A small network was shown many inputs. Here are its activations along a few directions, one row for each input.
In each table, some parts of the input vary, and every possible input appears once, in random order.
A made-up example of a description, with smaller parts first: one of 4 places along a line, together with either a single point or one of 9 places along a line or (one of 2 separate values, together with one of 5 places around a ring).
Shared parts are said once, and a part with two or three values counts as separate values.

Other details of the inputs vary at random and push rows far along two fixed directions, the same in every table; ignore that.

Rows:
row 1: [ 13.7   9.7 -38.4 -20.0 -11.6 -72.2   2.0 -30.0  45.9 -18.2  69.4  59.4]
row 2: [-24.2  14.9  -1.1  27.0  23.9  23.2   4.1 -39.2 -13.6 -46.5  38.3 -53.4]
row 3: [  2.3 -33.8  -4.8   3.6 -19.1 -11.6  17.5  36.8  11.8  31.5 -52.8  33.1]
row 4: [ -4.6  27.9   0.5  19.4  27.3   4.3 -14.9 -30.2  -9.9 -52.2  45.2 -49.3]
row 5: [ 22.2  12.2 -28.3 -15.8 -10.6 -62.1 -23.4 -44.2  36.0   6.0  74.8  64.4]
row 6: [ -6.0  -9.2  35.2   8.5  -2.8  41.8   6.4  18.5 -14.5  13.6 -29.5  -8.3]
row 7: [ 20.0  -1.8   2.3 -27.3 -15.7 -19.0  -0.9  22.0   4.4  38.6 -26.9  36.2]
row 8: [-10.9 -26.1 -17.3 -17.9 -17.9  -6.4  17.8  33.8   6.9  29.6 -52.5  32.2]
row 9: [  4.8  21.2 -38.5 -22.9  -7.2 -75.5  -5.8 -38.7  43.4 -13.8  67.0  63.4]
row 10: [-26.5   2.7  10.8  20.9  10.0  45.4  -5.1   7.6 -24.6 -15.1 -19.5 -67.4]
row 11: [ -6.9  11.7  12.5  24.9  14.7  26.6  -8.9 -54.0 -13.2 -32.3  50.5 -46.6]
row 12: [  4.6 -21.4   5.0 -20.8 -32.4 -13.0   8.4  19.7  10.0  55.0 -44.0  47.7]
row 13: [ 15.2   0.7  20.3 -16.9  -2.5  12.0   3.6  34.6 -10.7  27.5 -40.8   8.1]
row 14: [ 16.3  -6.8   9.2 -10.5  -0.6  12.1  -6.7  32.0 -19.8  28.2 -45.4   0.5]
row 15: [-14.9 -12.1   8.6  27.7  16.2  46.4  15.3  10.6 -27.6 -27.5 -20.8 -60.5]
row 16: [-22.9  -5.3  16.7  27.4  19.2  44.1   0.7   4.6 -29.7 -19.7 -23.0 -66.9]
row 17: [ 17.9 -13.7 -12.1  -6.6 -10.4 -30.7   9.7  35.1  13.4  17.0 -30.0  37.9]
row 18: [  1.5  -6.5 -14.2 -17.2   3.1   4.5   8.1  40.3  -8.0   7.6 -47.9   3.5]
row 19: [ -3.1   0.0  -1.8  20.6   3.4   5.9 -13.9 -41.0  -1.7  -6.4  42.0  -8.1]
row 20: [ -4.7  -1.1  -5.4 -15.7  -3.1  -0.2  -7.8  43.5  -4.1  21.2 -44.5  -4.2]
row 21: [  8.9  26.6  22.0   3.0  15.6  14.2  -6.7 -20.4  -2.5 -27.9  46.8 -13.8]
row 22: [ -2.7  10.3  18.8   8.5   0.5  10.4   0.5 -41.5   8.1 -16.1  43.6  -8.1]
Description of these inputs: one of 2 separate values, together with either one of 5 places along a line or one of 6 places along a line.
Which other rows does row 15 become when the place on the line of 6 takes its other values? List them by row number.
> row 2, row 3, row 8, row 10, row 16
List by row number the other rows that have the choice among 2 separate values in common with row 1.
> row 4, row 5, row 7, row 9, row 13, row 14, row 17, row 18, row 20, row 21

Rows:
row 23: [  5.0  11.7  14.5   1.6   6.2   9.4   1.0 -15.3  -1.1 -14.5  26.0  -8.4]
row 24: [ -3.1  11.8  -3.9   4.2  -3.8 -20.3   3.4 -50.1  27.6 -24.7  67.5  15.6]
row 25: [ -6.8  -8.5  -6.4   7.5  10.7  13.9  10.3  42.0 -20.1  -8.4 -51.6 -32.7]
row 26: [ 19.7   2.0 -18.4 -27.2 -16.4 -48.1  -7.8  -3.9  25.6  27.2  13.6  62.0]
row 27: [-6.9 -9.9 -8.2  4.5 -3.1  0.6  1.2 -7.0 -2.1  2.7 -1.7  0.8]
row 28: [  1.0  -7.7  -7.5   2.2 -10.3 -21.1   6.3 -23.9  20.3  -1.6  28.5  30.2]
row 29: [  6.9  -7.2  11.7 -10.4  -8.5   4.2  -4.3  23.8  -4.1  32.3 -31.2  14.2]
row 30: [ 18.0   9.8   3.8  -3.9   0.1 -12.6  -2.4 -15.4   8.6  -4.9  29.1  18.4]
row 31: [ -4.0  12.2 -18.4  -0.6  13.6 -12.9  -0.9   2.9   1.9 -25.1  10.7  -9.6]
row 32: [-10.4  24.1  17.4  26.6  20.8  29.1 -11.3 -47.8 -13.0 -44.3  57.4 -58.7]
row 33: [-14.3   8.1   6.6  15.3  12.4  23.7  -2.3 -24.1 -10.3 -23.7  19.7 -39.2]
row 34: [ -8.5  -5.3  -2.0  13.7  16.3  33.6   8.4  40.0 -30.2 -16.1 -49.7 -51.3]
row 35: [ -4.4 -13.4   7.2 -14.2 -10.0  12.5   2.4  36.0 -10.0  33.8 -56.1   7.3]
row 36: [ -0.3   4.0 -33.1 -12.8  -4.2 -44.3   0.9  -4.4  25.8 -12.1  23.0  31.1]
row 37: [ 11.8  -3.4  20.3   6.9   8.0  30.3  -7.1  26.6 -27.1  16.1 -38.6 -23.1]
row 38: [-14.7   5.5  25.2  32.2  20.4  55.7  -3.2 -11.1 -31.0 -24.5  -2.2 -72.6]
row 39: [  1.8 -31.9  -6.7 -10.5 -25.6 -16.6   4.7  29.3   9.4  51.2 -48.4  47.6]
row 40: [  3.8 -18.5   9.9 -18.1 -20.2  -2.7  10.4  35.9   6.3  40.0 -48.7  37.9]
row 41: [  5.5  16.6 -12.0 -17.2  -6.4 -34.5  -9.6 -33.3  23.5  -3.3  52.5  30.7]
What is each input in this table made of?
> either one of 4 places along a line or (one of 3 separate values, together with one of 5 places along a line)
Which other rows does row 35 become when the choice among 3 separate values takes its other values? List them by row number.
> row 32, row 40
Which other rows belong to the same alternative as row 25? List them by row number.
> row 31, row 34, row 36

Rows:
row 42: [ -2.6  23.8  -9.3   3.1  15.3 -21.2 -22.1 -11.6  16.7 -35.4  48.9 -18.5]
row 43: [ 38.0  15.1   7.5 -15.0  -4.7  -5.0 -13.6 -25.3  -0.7  -1.8  53.4  16.6]
row 44: [-19.6  -7.9  22.8  26.9   3.2  55.1  16.7  15.0 -21.1 -16.4 -28.3 -67.7]
row 45: [ -5.1 -10.2  -3.5  23.4  -5.9 -15.8  20.8 -34.5  14.3 -26.4  39.1  12.0]
row 46: [ 10.7  -0.7 -23.9  -3.0   1.8 -18.4 -13.7   6.4 -12.7   0.9 -19.0  -9.9]
row 47: [-15.8   0.4 -11.8  29.6   5.8 -19.7  -7.1 -58.7   8.8 -32.9  66.5 -15.4]
row 48: [  9.2   8.0 -20.3   6.0  12.2 -35.8 -13.7 -21.3   5.9 -24.6  36.6   1.7]
row 49: [-18.1 -18.5   8.9   6.3 -12.6   9.5   7.8  28.0  10.9  21.2 -36.4  -2.5]
row 50: [-19.4 -28.1  -0.7  -2.8  -4.2  25.8  12.9  35.9 -11.2  33.3 -63.4  10.0]
row 51: [  4.1  -6.5  44.3  15.9   0.3  52.0  -7.4   8.8 -25.1  30.3 -36.9 -21.7]
row 52: [  9.2  20.6 -24.0 -12.9  12.5 -13.8   5.7 -19.9   7.8 -30.8  38.6   8.6]
row 53: [-25.9 -21.6  -7.8   0.5  -2.3  15.1  -0.5  18.2  -8.0  24.1 -35.7  10.5]
row 54: [ 26.4 -13.0 -22.0 -17.0 -13.7 -39.5  15.8  24.1   9.5  17.1 -30.2  38.9]
row 55: [-24.7   8.7  -9.0  16.4  -4.3   6.0 -14.4 -32.3   6.9 -18.3  31.4 -38.8]
row 56: [-31.0  15.1  44.0  -9.0   8.0  58.5  13.4  -5.5 -31.9  -9.3 -30.2 -68.9]
row 57: [ 27.0 -19.1 -23.7 -23.9 -25.0 -66.4  18.8  26.5  36.0  25.3 -22.4  92.4]
row 58: [-18.0 -12.8 -37.0 -23.2 -24.9 -37.3  -8.6 -18.5  24.1  29.9   8.1  53.3]
row 59: [-12.7 -23.3  16.3   8.4 -16.1  14.8  22.3  32.1  11.9   7.9 -36.4   9.4]
row 60: [ 36.1   2.9   2.0 -36.4 -26.7 -50.9 -11.0  19.3  26.8  68.0  -5.7  95.0]
row 61: [  1.8   1.4 -34.5 -30.3  -3.7 -22.3 -14.6  22.4  -1.2  23.8 -28.9  30.5]
row 62: [ 30.6  27.8  11.5  -4.1  10.5  -8.3 -16.5 -41.3   0.4 -12.1  74.6   5.5]
row 63: [  7.5  20.8  -0.5   3.7   3.5 -21.1   7.1  -3.1  26.0 -40.6  41.5   7.3]
row 64: [-16.3 -27.3   0.9  21.7  -2.4  37.0   1.5  25.4 -42.1  20.7 -71.4 -51.6]
row 65: [ -0.8  17.5  -9.3   0.5  30.3  14.6  -3.8   0.4 -13.1 -28.9  12.9 -23.8]
row 66: [ -0.4   4.6   7.7   7.2  24.8  38.5  15.9  33.8 -27.2 -25.4 -29.4 -22.5]
row 67: [-20.0 -26.3  -4.0  -7.7 -26.1 -22.5  -2.8  28.8  26.0  40.3 -32.4  35.2]
row 68: [-19.9 -10.4   6.5  14.9   6.0  26.7  20.4  -8.1  -4.3 -22.9   6.0  -3.8]
row 69: [ 17.5   8.9  10.0   3.1  -9.2   2.4 -12.8 -75.6  15.1 -17.9  93.0   6.2]
row 70: [ 31.3   5.1   9.0 -33.2 -21.7 -57.0 -19.5  17.8  30.6  65.6  -8.2  95.2]
row 71: [ 23.5 -27.6   3.9 -34.2 -41.8 -34.5  -1.6   2.8  33.2  72.8  -9.9  97.5]
row 72: [ -8.8   5.8 -14.0  27.1   5.4 -26.9   2.9 -68.3  20.0 -37.3  80.9  -5.9]
row 73: [ 11.6  29.0 -14.0  -3.5   4.4 -27.6   0.8 -26.7  26.7 -42.7  61.7  -8.0]
row 74: [-19.6 -19.1   9.5  11.4   8.6  63.1  23.1  25.1 -34.7   3.0 -57.8 -41.3]
row 75: [ -6.7  20.7 -13.7   3.7  31.4   5.9 -18.9 -16.2 -10.9 -39.2  34.7 -24.3]
row 76: [ -6.1 -31.6  13.6  23.9  -0.6  46.5  27.3  32.4 -39.3  12.4 -75.2 -45.6]
row 77: [  5.6  -3.6   4.4  -8.9   3.0   4.4   0.9  63.6  -2.2  17.3 -57.8  -7.1]
row 78: [ -7.5  41.8  22.8 -32.5  12.0   5.8   4.3  -7.0 -14.9 -21.5  13.6 -33.6]
row 79: [ -5.5  21.6  -2.3  11.4  19.1  30.2 -19.8  15.9 -29.3 -25.1 -15.4 -74.5]
row 80: [ 15.6 -13.9  -5.1   0.9   8.0  -2.5   6.6  41.0 -16.2  12.3 -53.0  -4.5]
row 81: [ -1.6  22.0  44.5  31.8  19.8  34.7 -22.3 -49.6 -11.6 -17.0  42.5 -35.7]
What is each input in this table made of?
> one of 2 separate values, together with either a single point or one of 4 places along a line or (one of 3 separate values, together with one of 5 places along a line)
The inputs of row 77 and row 49 match in every part but the choice among 2 separate values. If row 57 is changed in the same way as row 77 into row 49, which row does it become?
> row 45
The inputs of row 80 and row 72 match in every part but the choice among 2 separate values. If row 54 is changed in the same way as row 80 into row 72, which row does it become?
> row 76
Start at row 70 and move only the place on the line of 4, one step at a time. The first step leads to row 60. Which rows follow, in order?
> row 62, row 43
Which other rows does row 68 become when the choice among 3 separate values takes its other values? List them by row number.
> row 45, row 59
